These are the activations of a small neural network, seen along a few directions. Each row is one input.
Each table varies a few parts of the input and shows all the possible inputs, shuffled.
Descriptions start from the smaller parts, as in this example, which fits no table here: values(2) and (point or ring(11) or (line(4) and ring(5))).
Shared parts are said once, and a part with two or three values counts as separate values.

Other details of the inputs vary at random and push rows far along two fixed directions, the same in every table; ignore that.

Table:
R1: [ 10  12  -6 -20   4  -6   8  -2  15   8  -5   8 -10  -1]
R2: [-27   2 -13  63 -23  14  17 -31 -16 -28  28   0  14   3]
R3: [  9 -20  26 -18  -3  -6 -48  28  -2  15   4 -20  -3   5]
R4: [ -7  -6  23   2   9   0 -49   9   2  19 -16 -15  -2  32]
R5: [  7  29 -52   5  -4  -1  94 -24   7 -25  18  32   1 -36]
R6: [ -9  -3  15  17   4   0 -48   2  -8  12 -15 -18   4  30]
R7: [-38 -16  37  66  -5   9 -86 -16 -30  10   1 -28  33  39]
R8: [ 12  13 -17 -42  10  -4  54   0  20 -12  -3  19 -18 -17]
R9: [  6  -1  22 -45  20  -7 -29  17  14  15 -23  -8 -16  13]
R10: [-39  10 -21  67 -26   4 -10 -35 -15 -29  37 -18  23  15]
R11: [ 14  -2   3 -31  16   6  38   4  12   3 -18  24 -11 -14]
R12: [ 25  10  -5 -51  18  -4  46   2  17   7 -24  28 -12 -24]
R13: [-16   0 -22  61 -36  -5 -14  -7 -18 -14  46 -18  21  -2]
R14: [  3  -6   8  -7   6   9  10  -2   5  -2  -8   9 -10  -2]
R15: [-22   7 -20  59 -22   8  15 -27  -4 -19  34   2   9   6]
R16: [ 38  11 -21 -65  25  -5  63  17  29  11 -32  29 -36 -20]
R17: [-13   3 -31  58 -40  -2  15 -11 -13 -25  54  -8  18 -11]
R18: [ 20   7   3 -50  14   0  38   1  20   3 -15  24 -16 -17]
R19: [ 19 -19  27 -43   5  -7 -40  37   6  18  -9 -12 -11   2]
R20: [-19  -7 -13  66 -32   0 -10 -13 -30 -15  42 -15  33 -13]
R21: [  2 -25  41  -7   3  -5 -80  29 -18  26 -13 -26  13   9]
R22: [ -2  -7  37 -18  21   0 -55   7  -6  22 -26 -10   5  11]
R23: [ -2  14 -32  20  -7   8  71 -21  -2 -24   6  22   6 -17]
R24: [-20  -5  29  15   8  -9 -89   2 -13  19 -11 -33  10  33]
R25: [ 16  -5  32 -62  29   0 -17  18  15  17 -31   6 -15   0]
R26: [-20  -6 -15  60 -39   1 -12 -11 -21 -21  54 -16  22  -2]
R27: [-33   8 -20  54 -20   8  18 -37 -15 -34  32  -5  23   0]
R28: [ -1   0  21  -2   8  -7 -58   1  -1  24 -13 -14   2  20]
R29: [-17  15 -25  24 -10  -2  12 -20  -2 -17  15  -7   8   5]
R30: [ -9  25 -39  32 -15  -1  47 -27   3 -23  31  11   5 -13]
R31: [-28   5 -12  66 -24   9  -7 -26 -12 -21  27 -11  15  21]
R32: [  8  -4  12 -18  13   0 -25  12   9  17 -21  -4 -18  14]
R33: [ 17  10  -5 -38  11   1  51  -6  15  -1 -11  28  -9 -25]
R34: [-14  20 -37  32 -11  -4  48 -28  -6 -24  21  10  12 -17]
R35: [ 13  -8  23 -31  25  -2 -25  17   8  27 -35   3 -11  10]
R36: [ 17   3 -26  -9 -13 -10  31  15   6  -3  20   1  -5 -21]
R37: [-18   1  -6  37 -11  10  23 -22  -5 -18  17   8  12   4]
R38: [ 18   8  -9 -60  25  -3  46   6  14   0 -32  18 -11 -18]
R39: [ -9 -27  40  14  -7   0 -82  19 -23  15   3 -28  20  10]
R40: [  3   1  10 -32  21  -6 -20   8   2  12 -31  -7  -2   8]
R41: [ 13  -5  19 -34  21  -2 -26  20  16  26 -28  -1 -19  16]
R42: [  2  17 -40  22  -7   0  60 -17   8 -13  15  21  -3 -14]
R43: [-25   8 -20  63 -25  10   9 -27 -10 -24  31  -6   7  11]
R44: [  5  11 -51  35 -30  -9  54  -7  -7 -20  43   5  10 -30]
R45: [-33   7 -11  55 -17   5   7 -34 -19 -26  29  -3  25  -4]
R46: [-10   9 -28  37 -17   9  51 -25   4 -25  30  18   1  -8]
R47: [ -8  12 -35  37 -18   8  50 -24   4 -25  28  13  -4  -9]
R48: [-17 -21  52   8  13   8 -76   6 -12  21 -23 -18  12  33]
R49: [-37 -21  40  66  -8  13 -89 -17 -30   5   5 -28  24  32]
R50: [ 11  -5  20 -31  24  -2 -16  16   7  22 -35   3  -7  13]
R51: [  5 -14  39 -34  20   6 -34  16   5  15 -34  -5 -10  21]
R52: [-26  -5  30  40 -11   1 -84 -14 -11  10  12 -27  15  33]
R53: [ -3  14 -30  26  -8   4  51 -18  -3 -18   5  14   6  -7]
R54: [ 10 -15  37 -32  26   4 -43  17   0  27 -41  -4 -11  12]
R55: [ 25   2  -3 -49  24   1  51  10  18   9 -30  30 -18 -19]
R56: [-45   1  -2  71 -24   7 -39 -35 -22 -25  35 -26  28  24]
R57: [ -1   5  -2 -19   7  -1  26  -6   7 -11  -1  10  -4 -10]
R58: [-12 -11  35 -18  17   3 -54   4  -8  11 -26 -17   8  18]
R59: [-23   4 -21  65 -25  12  18 -32  -9 -27  37   2   8   2]
R60: [ 27   0 -17 -43  -5  -9  37  26  14   2   7   9 -17 -21]
R61: [-10 -16  42  -3  11   4 -64   9   0  18 -15 -17  -1  36]
R62: [ 29  15 -12 -54  18  -8  47   5  21  11 -24  27 -17 -22]
R63: [ 11 -22  33 -20   7 -10 -72  34 -11  32 -15 -26   4   7]
R64: [  5 -15  41 -33  23   6 -38  17   1  19 -40  -5  -6  19]
R65: [-18  -5  25  10   9  -2 -50  -5 -14   8 -12 -16  14  13]
R66: [ 38  18 -16 -85  25  -6  69  17  37   4 -23  32 -35 -25]
R67: [-29   5   1  54 -17   6 -26 -28 -13 -17  33 -12  18  11]
R68: [  8   0  -5 -15   7   7  45  -4  13  -6  -4  23 -10 -12]
R69: [ 20 -15  19 -39   3 -10 -33  36   7  20  -5 -14 -12  -1]
R70: [-18  -9  -7  58 -29   0 -21  -9 -30 -10  35 -16  31  -6]
R71: [ -2  15 -33  16 -11   5  65 -16  12 -22  19  20  -4  -6]
R72: [  0 -29  46  -9   2  -2 -79  28 -17  24  -7 -27  11   7]
R73: [ 14 -23  32 -32   4  -4 -41  31  -2  18  -6 -14  -2  -3]
R74: [ 19   1   0 -44  17   7  48   9  13   0 -28  23 -20 -16]
R75: [-22  -3 -19  75 -36  -3 -19 -14 -32 -14  45 -19  33  -4]
R76: [  1   2 -34  27 -30   1  58  -8  -6 -30  43  12  12 -33]
R77: [  6   5  12 -21  17  -7 -32   8   4  18 -17  -7  -5   9]
R78: [  9  19 -43   6  -5   1  71 -11   8 -16   4  20 -13 -16]
R79: [  5  -3  25 -26   9  -2 -31   3  10  13 -10  -2  -9  11]
R80: [ 11  -6  26 -34  25  -5 -40  22   9  30 -37  -7 -12  25]
R81: [ 26  -6  24 -63  33  -2 -14  29  13  29 -54   4 -26   7]
R82: [ 31 -11  14 -64  12 -14 -24  45  12  29 -21  -8 -20  -2]
R83: [ 30   1 -18 -39   2 -11  38  25   7   5  -5  13  -8 -30]
R84: [  7   7  -7 -13   6   0  13   5  11   1 -14   3 -12  10]
R85: [-31   9 -12  65 -19   9   8 -39 -20 -26  35   1  28  -7]
R86: [ 20 -10   7 -30   3 -13 -31  32  -1  23  -9 -13  -6   0]
R87: [ 18   9 -14 -31  10   0  36  10  18   3 -18  12 -25  -3]
R88: [-28 -15  32  45  -9  10 -76  -8 -17   3   5 -29   8  38]
R89: [ -7  -7  31 -20  20  -7 -81  13  -4  25 -32 -30   1  33]
R90: [ 40   7 -10 -81  31   1  78  20  25   8 -46  36 -34 -27]
R91: [-14   0 -25  63 -34  -6 -15  -8 -22 -12  43 -17  24  -4]
R92: [ 15   2 -30 -10 -16  -1  70   4  -2 -18  22  20   2 -40]
R93: [ 19   5 -40 -14 -19  -1  90   3   6 -25  30  26  -4 -43]
R94: [ 19   4  -4 -45  13   4  44  10  22  -4 -19  18 -24  -3]
R95: [ 27  18 -21 -70  22 -12  59  15  30   2 -23  22 -29 -19]
R96: [ -4  13 -36  36 -11   5  55 -24  -3 -19  14  18   3 -17]
Description of these inputs: ring(8) and (values(3) or line(4) or ring(5)).
Question: Changing only the ring(8) part turns R23 into R6. The same change can be made to R20. Which row results?
Answer: R44
Question: Changing only the ring(8) part turns R19 into R83. The same change can be made to R46. Which row results?
Answer: R35
Question: Changing only the ring(8) part turns R26 into R93. The same change can be made to R79. Which row results?
Answer: R18
Question: Change only the values(3) part in R17. List by row number the other rows that result.
Answer: R60, R69
Question: Change only the values(3) part in R36. List by row number the other rows that result.
Answer: R13, R82
Question: List by row number the other rows that have the ring(8) part in common with R58.
Answer: R11, R33, R39, R45, R48, R49, R64, R72, R74, R85, R92

Table:
R97: [ 12   7 -33   2 -14  -5  50   7   1  -9  12   8  -4 -15]
R98: [ -9  -3  -4  29  -7  11  28 -12  -2 -13  19  14   2  -7]
R99: [ 15  -7  14 -44   8   1  10  15   2   0 -13   6  -4 -11]
R100: [ 12   0  -2 -51  16 -10  -5  22  16   8 -17  -6 -18   3]
R101: [-26  -1 -10  63 -36   4 -13 -20 -27 -26  46 -19  31  -1]
R102: [-13 -13  17  33  -2  10 -28  -5 -15   4  -5  -6  19  18]
R103: [  4  -1  30 -22  24  -4 -54   3   2  27 -33  -7  -6  17]
R104: [  7 -10   8 -12   7  -2  -5   4  -9   7  -8   3   3 -15]
R105: [  3 -15  26 -12  -2  -6 -39  17  -1  18   1 -10  11   5]
R106: [ -5   5   2   0   0   3  24 -11   0 -12   8  13   9 -13]
R107: [ 15   8 -23  -2  -8  -5  43  -3  -2  -6  14  16   5 -36]
R108: [  8   6 -10 -11   5  -9 -10   6   3  12  -5  -4  -9  -2]
R109: [  7  15 -33 -35  12  -2  74  -8  21 -20  -8  22 -17 -16]
R110: [-14  -6  -2  36 -11   5  -3  -7 -22 -14  13  -6  20 -10]
R111: [  4   4 -20   7  -7  -5  16   7  -5  -6  11  -5   1 -13]
R112: [ 25   0  -4 -40  14  -6   4  27  17  20 -25   4 -17   8]
R113: [ -1  22 -41  14 -15  -5  64 -21  16 -18  26  20   1 -10]
R114: [  1 -18  27  -4   3   1 -33  18 -14  12 -18  -9   7   9]
R115: [ -4 -14  30  -3   8   5 -34  11 -10  13 -25  -8   4  17]
R116: [-11   9 -21  41 -23   6  10 -23   1 -19  25  -2  -6   3]
R117: [ 18  -1   8 -38  24   0   4  14  17  18 -38   9 -16  15]
R118: [ -3  -5  10  -2   9   4  -7  -6  -9   6 -12   3   3  -8]
R119: [ 14  15 -29 -17  -1   7  73 -15  21 -20  -1  27 -28 -18]
R120: [ 12  12   0 -39  13 -10   7   8  19   6 -11   5 -14   1]
R121: [ -2  11  -4 -12   4   2  16 -10   7 -11  -5   3  -6   7]
R122: [-24  -6   9  59 -17   2 -62  -3 -11   4  29 -24   8  29]
R123: [ 11   6   1 -32  22  -4   7  -1  10  12 -28   8 -17  -2]
R124: [-33 -14   5  50 -18   5 -29 -16 -27 -20  27 -19  29   4]
R125: [ -5 -15  29   3  -5  -8 -68  15  -4  23   5 -23  12  22]
R126: [ -7  -2 -16  42 -21   1   7  -2  -5  -9  38  -3   3  -2]
R127: [ -7   7  12  -6   9  -3 -15  -7   7   1  -6  -1  -1  13]
R128: [ -6 -18  29   8   2  -3 -66  20 -19  15  -8 -28  12   8]
R129: [  6 -17  22  -9   0  -3 -36  25 -11  17 -14 -16   4   9]
R130: [ 30  -4   4 -58  19 -12  -3  28  10  24 -24   1 -20 -14]
R131: [-37   2   3  68  -8  11 -29 -28 -24 -14  11 -16  24  16]
R132: [ 20 -13  12 -66  18  -7   2  33  11  10 -22  -2 -13 -13]
R133: [  9  11 -46 -16  -9  -6  75   0  10 -24  22  13  -6 -30]
R134: [-10 -18  43   1   3  -2 -66   9 -13  11  -2 -17  17  11]
R135: [ 26 -19  27 -50   8   1 -22  31   9  17 -20  -4 -23  -7]
R136: [  7  -1   0  -5  -6   1 -18   6   8   3   2  -7 -18   6]
R137: [-20   9 -19  52 -17  -2 -20 -10 -15 -10  24 -18  14   8]
R138: [  1 -12  18  -9  -1  -2  -8   5   0   7   2   5  12  -3]
R139: [ -2   9 -15  -3  -6   8  54 -15   0 -24  10  17   4 -17]
R140: [ -5  11 -27  41 -21  -6  12 -16 -13  -9  33   0  16 -17]
R141: [-22   0  -1  51 -26  -5 -37 -12 -17  -9  40 -21  25   7]
R142: [-15  11  -8  17  -5  10  23 -24  -4 -21   9   5   8   3]
R143: [  1  -4  28 -28  19   2 -19   2  13  18 -23   6  -1  15]
R144: [ 15   5  -3 -32  11  -7   8  17  13  12 -27   2 -19  11]
R145: [ -8  -2 -17  44 -31   5   1 -12  -9 -17  36  -9   2  -6]
R146: [  7  16 -31  -3 -11  -8  45  -5  17  -6  20  15  -1 -10]
R147: [ 14  -2  18 -42  24  -2 -10  18  12  20 -44   1 -20  19]
R148: [-33   9 -13  68 -13   6 -13 -30 -19 -19  17 -13  18  13]
R149: [-20  -6  11  44 -22  -3 -39  -8 -21  -8  33 -20  27   2]
R150: [  0 -10  18  -2  -1  14  -7  -4  -1  -3  -6   4  -9  -2]
R151: [  0   7 -18   2   2   6  53  -8  -3 -17  -2  17   2 -24]
R152: [-31  -3   4  61 -22   7 -10 -30 -16 -14  31  -2  32   7]
R153: [  4  19 -34   2   0  -4  46  -6   7 -14   2   8  -9 -11]
R154: [ -5   9   0  16   1  -7 -31 -10  -3   9  -1  -8   4   9]
R155: [ 12  -2  15 -32  15  12  10   0  14   3 -25  12 -25   0]
R156: [ 14  10 -11 -20   9   2  50  -9   4  -3  -9  28  -2 -30]
R157: [ 11  -2 -11  -8  -3  -5  16   4  -6   2   4   3   0 -25]
R158: [  6  -3  13 -15  11  -2 -23  15  15  15 -10  -3 -20  18]
R159: [  9   6 -19   5  -6   0  45 -11  -6 -10  11  22   9 -35]
R160: [-10 -11  -3  49 -21   4 -19  -2 -19  -2  20 -13  24   6]
R161: [ 28 -13  13 -44  14  -6 -19  37  10  28 -27  -4 -12   8]
R162: [-10  14 -11  25   1   6  20 -29  -5  -7   3  13  10  -9]
R163: [ 15   3  17 -56  19  -6 -22  20  16  14 -28  -7 -20  16]
R164: [  5  12 -17 -14  -6  -5  14   3   7  -7   9  -2  -7   1]
R165: [ -7  -9  12 -18  11   4   0   1  -2  -5 -11   0   2  -2]
R166: [ 29 -16  18 -52  20   0   8  31   9  20 -35  13  -9  -6]
R167: [-17   3  -4  41  -6   7  -1 -18   0  -9  18   1  -1  15]
R168: [ -1  -4  10   3  -1  -6 -45  17  -4  17 -11 -20  -2  25]
R169: [ 24  13 -33 -39  -6  -6  68   9  14 -15  11  16 -14 -26]
R170: [ -8  18 -31  40 -18  -6  10 -20  -7  -8  27   1  11 -10]
R171: [-15  -9  35   7  18   5 -67  -6 -12  21 -25 -17   5  23]
R172: [ -6  -1 -22  40 -28  12  44 -22 -10 -31  34  12   5 -24]
R173: [ -7   8 -20  -5   1  -5  16  -6   8 -13   4  -4  -5   3]
R174: [-10  -2  25   3   0  -9 -72  10  -2  16   2 -25   6  25]
R175: [-16 -11  31  22   9  11 -44  -4  -3   9  -5  -8   0  26]
R176: [ 14   4  24 -60  30   0   4  10  20  13 -33  13 -15   0]
R177: [  8  15 -27 -11   5   6  79 -10  11 -14 -12  28 -10 -14]
R178: [ 24 -19  28 -45  15  -3 -19  38  11  23 -15   0 -19  -3]
R179: [-12   8 -13  29  -6  -4 -15 -17  -8  -1   8 -10   3   5]
R180: [ -6  -9  21  15   5  -1 -65   9  -4  21 -17 -22   4  38]
R181: [-25   0   0  20   2   8  -3 -20  -6 -15   3  -5  10   9]
R182: [  4   9 -21   7   4   9  55 -14   7 -10  -7  23   0  -3]
R183: [  0   0  19 -21  14  -3 -20   1  15  16 -17   2  -3  19]
R184: [ 19   0 -21 -16  -1   4  78   5  12 -14  13  33 -13 -33]
Question: Changing only one part turns R148 into R110. The same change can be made to R119. Which row results?
Answer: R172
Question: Changing only one part turns R159 into R154. The same change can be made to R166. Which row results?
Answer: R180
Question: What do these inputs look like to the network?
Answer: ring(8) and (values(2) or line(4) or line(5))
Question: A walk changes only the line(5) part. It starts at R161 and steps to R97. List the rest of the walk in order.
Answer: R111, R130, R140
Question: Change only the line(4) part in R120. List by row number the other rows that result.
Answer: R113, R163, R173
Question: Change only the values(2) part in R119. List by row number the other rows that result.
Answer: R167
Question: A walk changes only the ring(8) part. It starts at R106 and steps to R134. List the rest of the walk in order.
Answer: R149, R141, R174, R120, R127, R176
Question: Change only the values(2) part in R116. List by row number the other rows that result.
Answer: R158
